These are the activations of a small network on made-up records, seen along a few directions, one row for each record.
Each row is followed by the record's values for the fields Y, T, M, E, U, W, L.
A field that a record lacks is written missing.
The largest differences between rows may come from other fields.
In the rows, zero is written as 500.
Random noise pushes rows far along 3 fixed directions. That doesn't count. These rows show it; they differ only by the noise:
[484 482 553 454 519 505 460 497 461 482 490 441 509 481 447 588 593]
[472 543 565 407 492 547 578 589 552 495 457 501 498 499 477 520 533]
[495 420 544 458 579 481 453 441 401 494 496 417 506 473 469 596 633]
[498 668 530 496 426 532 526 553 612 506 492 634 519 491 478 478 430]
[518 524 518 470 572 495 570 462 495 538 487 583 503 481 546 471 516]

[457 623 586 529 412 482 329 475 493 467 531 451 600 475 354 614 551] | Y=y1, T=missing, M=m4, E=e1, U=u1, W=w2, L=l6
[545 702 473 544 541 476 586 418 568 585 499 775 587 489 601 312 338] | Y=y2, T=missing, M=m2, E=e2, U=u1, W=w2, L=l6
[528 416 377 574 529 470 580 470 503 524 501 580 407 523 627 410 392] | Y=y2, T=missing, M=m5, E=e1, U=u2, W=w2, L=l6
[468 505 566 496 420 521 274 529 430 447 522 299 607 525 304 593 598] | Y=y1, T=missing, M=m2, E=e2, U=u1, W=w2, L=l2
[464 578 562 473 471 508 471 518 516 488 504 464 563 494 430 533 543] | Y=y2, T=missing, M=m4, E=e1, U=u1, W=w2, L=l6
[480 486 405 505 435 525 514 539 520 496 472 518 505 558 511 356 369] | Y=y2, T=missing, M=m5, E=e1, U=u2, W=w1, L=l6
[464 677 570 461 320 572 507 677 682 441 475 537 506 502 403 550 437] | Y=y3, T=t1, M=m6, E=e2, U=u2, W=w2, L=l6
[470 531 615 406 552 505 545 516 472 506 491 412 574 485 460 548 622] | Y=y2, T=missing, M=m6, E=e2, U=u2, W=w2, L=missing
[469 497 570 367 571 531 615 552 484 519 434 460 550 510 533 456 541] | Y=y2, T=missing, M=m2, E=e2, U=u1, W=w2, L=l2
[469 507 588 400 531 516 519 503 465 494 470 441 562 488 450 518 580] | Y=y3, T=t1, M=m6, E=e2, U=u2, W=w2, L=l6
[531 606 510 650 507 398 247 257 395 517 594 565 622 439 427 569 528] | Y=y1, T=missing, M=m4, E=e1, U=u1, W=w2, L=l6
[502 537 501 487 453 555 676 643 668 493 481 575 368 500 567 522 448] | Y=y2, T=missing, M=m1, E=e1, U=u2, W=w1, L=l6
[525 377 501 485 587 489 692 543 540 512 489 493 339 481 652 554 556] | Y=y2, T=missing, M=m4, E=e1, U=u1, W=w2, L=l2
[418 358 604 397 498 515 312 540 350 409 476 158 562 493 322 724 715] | Y=y1, T=missing, M=m2, E=e2, U=u1, W=w2, L=l2
[455 462 557 390 509 557 548 602 497 472 459 406 492 511 445 558 572] | Y=y3, T=t2, M=m3, E=e1, U=u2, W=w1, L=l6
[571 439 504 561 635 433 453 345 386 559 564 486 543 479 519 502 601] | Y=y1, T=missing, M=m6, E=e2, U=u2, W=w2, L=missing
[522 461 501 499 510 514 553 526 524 490 505 506 407 483 535 565 518] | Y=y3, T=t1, M=m1, E=e1, U=u2, W=w1, L=missing
[502 467 460 450 545 533 603 545 488 549 470 499 544 560 534 317 449] | Y=y1, T=missing, M=m5, E=e1, U=u2, W=w2, L=l2
[458 474 516 488 408 536 534 642 609 442 486 423 388 498 466 627 537] | Y=y2, T=missing, M=m4, E=e1, U=u1, W=w2, L=l6
[515 542 437 628 333 491 330 533 569 422 541 509 425 495 445 623 422] | Y=y3, T=t1, M=m2, E=e2, U=u1, W=w2, L=missing
[520 350 385 458 551 521 734 573 527 525 428 548 361 555 680 344 386] | Y=y3, T=t1, M=m5, E=e1, U=u2, W=w2, L=missing
[485 477 575 442 585 486 528 461 437 518 503 452 532 474 493 549 609] | Y=y1, T=missing, M=m3, E=e2, U=u1, W=w1, L=l6
[472 459 576 453 584 467 473 427 397 512 500 407 566 472 465 561 632] | Y=y1, T=missing, M=m4, E=e1, U=u1, W=w2, L=l6
[506 581 552 394 659 501 719 442 485 612 451 653 593 501 618 294 463] | Y=y1, T=missing, M=m2, E=e2, U=u1, W=w2, L=l6
[549 486 460 468 634 485 597 388 423 586 475 619 562 521 614 288 441] | Y=y3, T=t1, M=m2, E=e2, U=u1, W=w2, L=l2
[438 532 585 401 381 575 596 740 662 425 444 397 418 507 444 632 548] | Y=y2, T=missing, M=m4, E=e1, U=u1, W=w2, L=l6
[636 565 365 848 524 331 288 177 444 544 676 737 450 418 598 567 420] | Y=y1, T=missing, M=m4, E=e1, U=u1, W=w2, L=missing
[474 506 580 460 533 493 454 463 442 495 519 428 556 467 448 582 607] | Y=y1, T=missing, M=m1, E=e2, U=u1, W=w1, L=l2
[521 677 551 528 512 478 491 410 537 549 532 659 606 457 509 435 466] | Y=y2, T=missing, M=m6, E=e2, U=u1, W=w1, L=l6
[504 335 514 428 675 504 739 522 473 542 474 481 386 493 636 504 585] | Y=y1, T=missing, M=m1, E=e1, U=u2, W=w1, L=l6
[506 647 516 487 432 532 561 565 624 503 488 626 509 494 494 458 413] | Y=y3, T=t1, M=m6, E=e2, U=u2, W=w2, L=l6
[469 441 437 508 497 489 355 422 356 493 501 439 598 543 431 409 455] | Y=y3, T=t2, M=m5, E=e1, U=u2, W=w2, L=l2
[496 516 558 574 443 465 241 450 424 458 570 337 581 487 324 665 631] | Y=y1, T=missing, M=m4, E=e1, U=u1, W=w2, L=missing
[541 595 489 530 515 501 568 477 558 534 512 660 482 480 573 454 442] | Y=y3, T=t1, M=m3, E=e1, U=u2, W=w1, L=l2
[495 595 489 478 378 576 698 709 739 484 456 626 366 523 572 452 360] | Y=y3, T=t1, M=m4, E=e1, U=u1, W=w2, L=l2
[469 618 545 407 490 557 633 603 585 525 445 574 556 522 522 392 424] | Y=y1, T=missing, M=m2, E=e2, U=u1, W=w2, L=l2
[530 746 480 656 353 493 368 460 617 493 586 684 540 471 452 511 379] | Y=y2, T=missing, M=m1, E=e1, U=u2, W=w1, L=l2
[525 692 490 639 454 438 292 341 478 524 564 652 639 467 438 478 412] | Y=y1, T=missing, M=m2, E=e2, U=u1, W=w2, L=l6
[489 491 429 536 439 500 462 505 500 489 499 495 504 532 494 434 423] | Y=y2, T=missing, M=m5, E=e1, U=u2, W=w1, L=l6
[422 277 488 364 519 534 465 562 361 449 416 255 511 556 428 502 572] | Y=y3, T=t1, M=m5, E=e1, U=u2, W=w2, L=l6
[516 419 421 562 550 468 592 476 502 529 489 578 431 521 621 409 417] | Y=y1, T=missing, M=m5, E=e1, U=u2, W=w2, L=l6
[458 631 571 400 483 553 597 572 548 524 458 548 590 519 493 399 450] | Y=y1, T=missing, M=m2, E=e2, U=u1, W=w2, L=l2
[462 605 503 441 453 533 558 547 534 526 466 552 590 535 496 363 407] | Y=y2, T=missing, M=m5, E=e1, U=u2, W=w2, L=l6
[525 279 350 621 538 428 406 374 369 486 532 444 409 512 562 503 475] | Y=y1, T=missing, M=m5, E=e1, U=u2, W=w1, L=l6
[462 458 576 463 437 530 481 618 542 429 491 360 426 480 430 708 621] | Y=y2, T=missing, M=m1, E=e1, U=u2, W=w1, L=l6
[532 580 502 550 486 495 414 459 483 532 532 529 589 523 450 431 469] | Y=y1, T=missing, M=m2, E=e2, U=u1, W=w2, L=missing
[502 509 519 507 467 516 594 607 628 477 491 529 389 472 537 596 519] | Y=y2, T=missing, M=m1, E=e2, U=u1, W=w1, L=l6

Here are new rows. What are their fields?
[501 451 519 296 747 518 774 446 404 617 381 583 605 532 648 221 487] | Y=y3, T=t1, M=m2, E=e2, U=u1, W=w2, L=l6
[498 562 525 503 470 509 588 567 604 508 495 565 449 487 523 529 481] | Y=y1, T=missing, M=m4, E=e1, U=u1, W=w2, L=l6
[515 366 315 573 449 491 488 477 479 487 479 545 409 557 573 367 329] | Y=y3, T=t1, M=m5, E=e1, U=u2, W=w1, L=l6
[493 252 431 494 547 499 612 568 471 473 472 379 330 523 603 542 534] | Y=y1, T=missing, M=m5, E=e1, U=u2, W=w2, L=l2
[427 430 417 505 319 556 431 644 550 419 475 391 437 562 419 513 400] | Y=y1, T=missing, M=m5, E=e1, U=u2, W=w1, L=l6
[482 605 575 534 465 476 385 476 517 482 529 508 558 466 412 608 550] | Y=y1, T=missing, M=m3, E=e2, U=u1, W=w1, L=l6
[491 549 523 492 530 483 449 440 451 517 492 518 593 493 477 473 497] | Y=y1, T=missing, M=m2, E=e2, U=u1, W=w2, L=l6
[443 362 540 431 468 516 287 493 341 429 480 229 555 525 335 623 630] | Y=y3, T=t1, M=m2, E=e2, U=u1, W=w2, L=l6
[552 440 473 548 577 460 594 461 522 514 528 540 385 459 626 565 545] | Y=y2, T=missing, M=m4, E=e1, U=u1, W=w2, L=l2
[547 460 462 521 551 484 643 495 548 526 495 593 384 491 632 475 468] | Y=y3, T=t1, M=m4, E=e1, U=u1, W=w2, L=missing
[547 735 478 575 505 475 583 419 600 583 539 774 573 479 592 334 360] | Y=y2, T=missing, M=m4, E=e1, U=u1, W=w2, L=l2
[528 570 486 583 532 429 283 271 358 526 548 568 643 474 459 458 480] | Y=y3, T=t1, M=m2, E=e2, U=u1, W=w2, L=l2
[492 537 522 411 552 524 611 526 523 530 446 540 537 509 548 420 475] | Y=y2, T=missing, M=m2, E=e2, U=u1, W=w2, L=l6
[488 184 458 252 775 560 787 545 317 589 380 338 522 602 613 220 580] | Y=y3, T=t2, M=m5, E=e1, U=u2, W=w2, L=l2
[604 507 424 577 676 440 547 303 403 630 540 673 581 512 628 264 435] | Y=y1, T=missing, M=m2, E=e2, U=u1, W=w2, L=l2
[514 187 552 418 692 461 507 430 317 479 490 254 396 456 530 697 775] | Y=y3, T=t1, M=m1, E=e2, U=u1, W=w1, L=l2
[468 429 501 379 632 512 683 490 428 564 437 501 553 529 587 330 494] | Y=y1, T=missing, M=m5, E=e1, U=u2, W=w2, L=l6
[434 728 626 366 438 568 587 636 615 512 412 568 652 530 442 389 429] | Y=y2, T=missing, M=m2, E=e2, U=u1, W=w2, L=l6
[541 348 465 621 559 414 387 368 409 471 571 416 394 449 528 687 620] | Y=y2, T=missing, M=m4, E=e1, U=u1, W=w2, L=l6
[478 587 534 460 476 510 412 452 448 502 486 510 624 508 437 440 475] | Y=y3, T=t1, M=m2, E=e2, U=u1, W=w2, L=l2
[539 646 466 657 355 471 359 461 603 467 560 636 464 473 462 560 395] | Y=y3, T=t1, M=m4, E=e1, U=u1, W=w2, L=l6
[573 288 456 581 679 421 546 346 389 527 553 492 353 446 646 610 615] | Y=y2, T=missing, M=m1, E=e1, U=u2, W=w1, L=l6
[489 490 555 447 507 529 447 537 450 504 490 377 589 534 412 477 568] | Y=y1, T=missing, M=m2, E=e2, U=u1, W=w2, L=l2
